These are the activations of a small neural network, seen along a few directions. Each row is one input.
In each table, some parts of the input vary, and every possible input appears once, in random order.
Descriptions start from the smaller parts, as in this example, which fits no table here: values(3) and (point or line(9) or (ring(5) and line(6))).
Shared parts are said once, and a part with two or three values counts as separate values.
In the rows, 128 means zero.

Other details of the inputs vary at random and push rows far along two fixed directions, the same in every table; ignore that.
These rows show it; all are for the same input, with only those details redrawn:
[160  99 124 163  76 144 157 101  99 165 149  90 145 151]
[ 81 173 131  83 123 109  97 136 146  88 147 163 134 155]
[160  99 123 163  75 145 157 101  98 164 148  90 146 150]
[ 80 174 132  83 124 109  98 136 146  89 149 164 134 156]
[132  60  95 184 124 130 153 149 155 155  88  86 147 156]
[160  99 124 163  76 146 157 100  99 164 148  90 145 151]
[ 80 172 132  84 123 107  97 137 147  90 148 164 134 156]
[ 90 124 112 122 138 110 115 155 166 110 111 137 140 158]

Rows:
R1: [154  53  96 180 154 139 170 178 148 155 111 106 149 110]
R2: [ 97 125 131 104 158 116 123 147 167 102  96 109 102 128]
R3: [ 89 182 148  81 159 117  86 108 130  92 117 163 114 136]
R4: [181 112 122 178 104 140 139  85  79 165 127 101 137 121]
R5: [ 72 103 113 109 212 115  98 199 200  97  37 132  93 128]
R6: [ 81 171 153  63 158 137  96 145 126 101 129 155  91 102]
R7: [179  94 138 153 118 163 151  84  83 171 128 100 109 114]
R8: [145  67 104 175 142 137 173 148 157 147  89  71 114 141]
R9: [ 95 174 125  84 124  92  97 145 140  88 147 176 155 146]
R10: [140 205 159  97  75 112 103  68  70 131 186 180 149 120]
R11: [155 122 117 156  97 128 124  87  84 157 121 121 138 126]
R12: [ 61 110 103 130 195 105 115 199 210  78  54 128 116 161]
R13: [159 187 157  78  87 132 121 101  80 108 225 170 134 117]
R14: [193 111 125 170  93 137 161 100 114 166 151 105 156 103]
R15: [185 104 126 169  91 135 160 111  96 156 155  98 161 136]
R16: [172  95 135 154  94 165 172 114  94 154 152  87 105 131]
R17: [131 188 170  70 113 158 117  71  59 128 192 164 100  95]
R18: [139 205 175  62  94 139 110  71  73 120 178 128  95 114]
R19: [149  61  91 187 165 142 150 152 131 162  83 111 126  93]
R20: [ 98 178 173  58 117 144 115 116  95 100 181 147  93 102]
R21: [153  65  98 181 143 132 167 151 166 151 104  80 133 138]
R22: [114 177 138  96 156 103  92 140 142  99 144 198 127 106]
R23: [ 66  94 116 111 203 112 108 204 209  85  52 127  96 132]
R24: [158  93 134 154 100 173 179 120  88 160 158  90 106 114]
R25: [182 102 130 175 113 148 160 112  86 182 152 127 141  84]
R26: [112 188 134  97 156  90  98 128 150  98 140 186 132 109]
R27: [150 207 165  98  76 126 110  81  87 115 203 166 157 114]
R28: [ 98 181 139  72 165 114  95 109 140  96 123 162 103 122]
R29: [ 89 126 118 117 158 115 102 125 145 120  71 140 123 143]
R30: [166  64  93 180 145 117 167 157 160 150 103  92 152 129]
R31: [ 74 110  89 141 176  85  98 195 219  99  49 162 165 133]
R32: [150 210 167 102  90 116 106  71  74 124 193 175 144 115]
R33: [ 75 180 150  66 132 114  83 122 126  99 106 148 110 142]
R34: [144  66 102 190 139 135 155 154 159 149  95  79 144 152]
R35: [ 60 104  89 130 182  97 106 199 214  95  63 141 139 165]
R36: [180  93 129 160  97 161 164 115 104 160 167  95 124 129]
R37: [ 92 104  95 138 201  99 105 211 224  94  68 168 143 113]
R38: [154  60 101 190 148 142 162 168 155 164 101 116 153  90]
R39: [117 194 163  76  64 136 122  78  72 111 193 142 117 151]
R40: [ 87 166 136  79 151 131 113 159 146  91 173 171 115 118]
R41: [149  95 143 147  75 146 152  91  86 165 121  70 124 140]
R42: [132  63 123 173 138 135 151 144 146 148  68  59 123 141]
R43: [166 110 149 152  98 153 144  90  81 169 114  67 117 131]
R44: [190 100 121 169 111 149 144  96  81 167 138 112 121 104]
R45: [108 186 125  89 159 101  89 118 137  89 134 175 115 112]
- The inputs of R9 and R11 match in every part but one. If R30 is changed in the same way as R9 into R11, which row does it become? => R45
- The inputs of R24 and R19 match in every part but one. If R16 is changed in the same way as R24 into R19, which row does it become? => R44
- What do these inputs look like to the network? => line(5) and ring(9)
- Which other rows does R32 become when the ring(9) part takes its other values? List them by row number. => R3, R4, R12, R15, R27, R34, R42, R43

Rows:
R46: [112  72 104 147 133 134 138 167 155 131  94  96 123 158]
R47: [117  50  91 197 162 130 159 160 176 151  42  65 122 153]
R48: [126 112 126 118 148 154 136 134 123 136 132 126  94 107]
R49: [124 121 136 110 128 130 140 135 149 124 125 106 113 126]
R50: [135  45  78 219 153 112 146 177 179 171  57 124 182 125]
R51: [100 161 125 106 126 112 109 161 155 101 169 194 161 117]
R52: [214 144 132 162  73 127 143  62  76 162 185 132 165 121]
R53: [ 77 200 159  58 166 110  65 138 143  73 118 182 107 123]
R54: [124  36  89 185 192 139 142 160 165 164  26  96 110 115]
R55: [131  38  76 213 160 115 157 196 185 159  71 120 181 123]
R56: [175 132 158 123  71 150 159  70  68 161 175  80 121 117]
R57: [107 125 132 125 132 138 138 135 150 118 129 109 110 151]
R58: [180 139 156 127  59 152 159  59  60 165 165  80 121 116]
R59: [ 60 186 142  47 186 115  85 149 145  71 134 193  89 109]
R60: [142 131 141 119 121 151 134  93  79 145 144 125  98  98]
R61: [ 98 167 151  83 159 125  99 149 134  90 128 150 108 120]
R62: [136 128 139 116  82 143 137 105  81 137 157 109 126 151]
R63: [133  45 102 193 179 131 145 178 167 148  32  75 120 121]
R64: [154 134 159 117 113 154 139 120 100 130 155 113 107 114]
R65: [ 59 202 148  45 160  92  73 135 168  71 109 175 111 133]
R66: [127 169 117 107 149  95 107 151 168  83 168 183 147 127]
R67: [164 128 143 134  50 152 146  73  49 161 167  92 126 144]
R68: [ 80 174 140  91 143 117  96 116 145  97 118 149 114 155]
R69: [ 78 169 139  86 147 123 109 132 146  87 134 142 112 154]
R70: [121 181 113 112 152  82 102 145 161  85 142 187 151 125]
R71: [167 127 147 133  50 154 136  61  48 168 163  96 131 149]
R72: [180 136 132 162  53 143 150  86  65 172 192 136 175 106]
R73: [159 133 109 150 136 103 135 137 142 124 151 149 158 126]
- The inputs of R55 and R72 match in every part but one. If R56 is changed in the same way as R55 into R72, which row does it become? => R58
- What do these inputs look like to the network? => line(4) and (values(2) or line(5))
- Which other rows does R72 become when the values(2) part takes its other values? List them by row number. => R70
- Start at R62 and move only the line(5) part, one step at a time. The first step leads to R69. Which rows follow, in order? => R56, R61, R59

Rows:
R74: [ 66  82 107 130 175 123 125 205 189  99  62 101 104 158]
R75: [106 106 110 130 176 130 144 177 164 117 122 135 121 111]
R76: [200 126 147 149  73 155 174  99  66 174 211 128 143 103]
R77: [183 120 154 135  86 178 165  90  52 162 186  91 102  99]
R78: [171 125 161 116 106 169 141  84  79 144 153  98  93 102]
R79: [129  54  70 204 150  98 151 183 204 141  71 100 171 150]
R80: [226 115 136 188  72 143 180  83  65 185 194 102 163  94]
R81: [150  64  78 207 175 107 137 176 188 156  56 126 164 111]
R82: [168 145 122 155  87 123 122  90  93 136 162 138 169 156]
R83: [182 135 163 140  79 159 136  55  38 184 152 105 122  96]
R84: [ 95 108 116 137 151 120 114 130 148 131  63 107 129 155]
R85: [ 78  87 122 128 171 123 122 171 194 106  53  91  97 155]
R86: [107 161 129 111 103 106 102 108 122 112 125 154 150 141]
R87: [136  86 108 148 125 124 147 170 162 129 120 114 161 153]
R88: [ 49 223 153  26 125 112  86 139 141  52 200 193 115 149]
R89: [ 80 233 144  47 144  93  60 107 120  74 169 240 123 109]
R90: [131 101 126 141 163 139 134 129 142 146  67 104  93 110]
R91: [ 49 237 160  13 143 101  65 107 137  55 139 175  87 154]
- What do these inputs look like to the network? => values(2) and ring(9)
- The inputs of R85 and R84 match in every part but the ring(9) part. If R78 is changed in the same way as R85 into R84, which row does it become? => R83
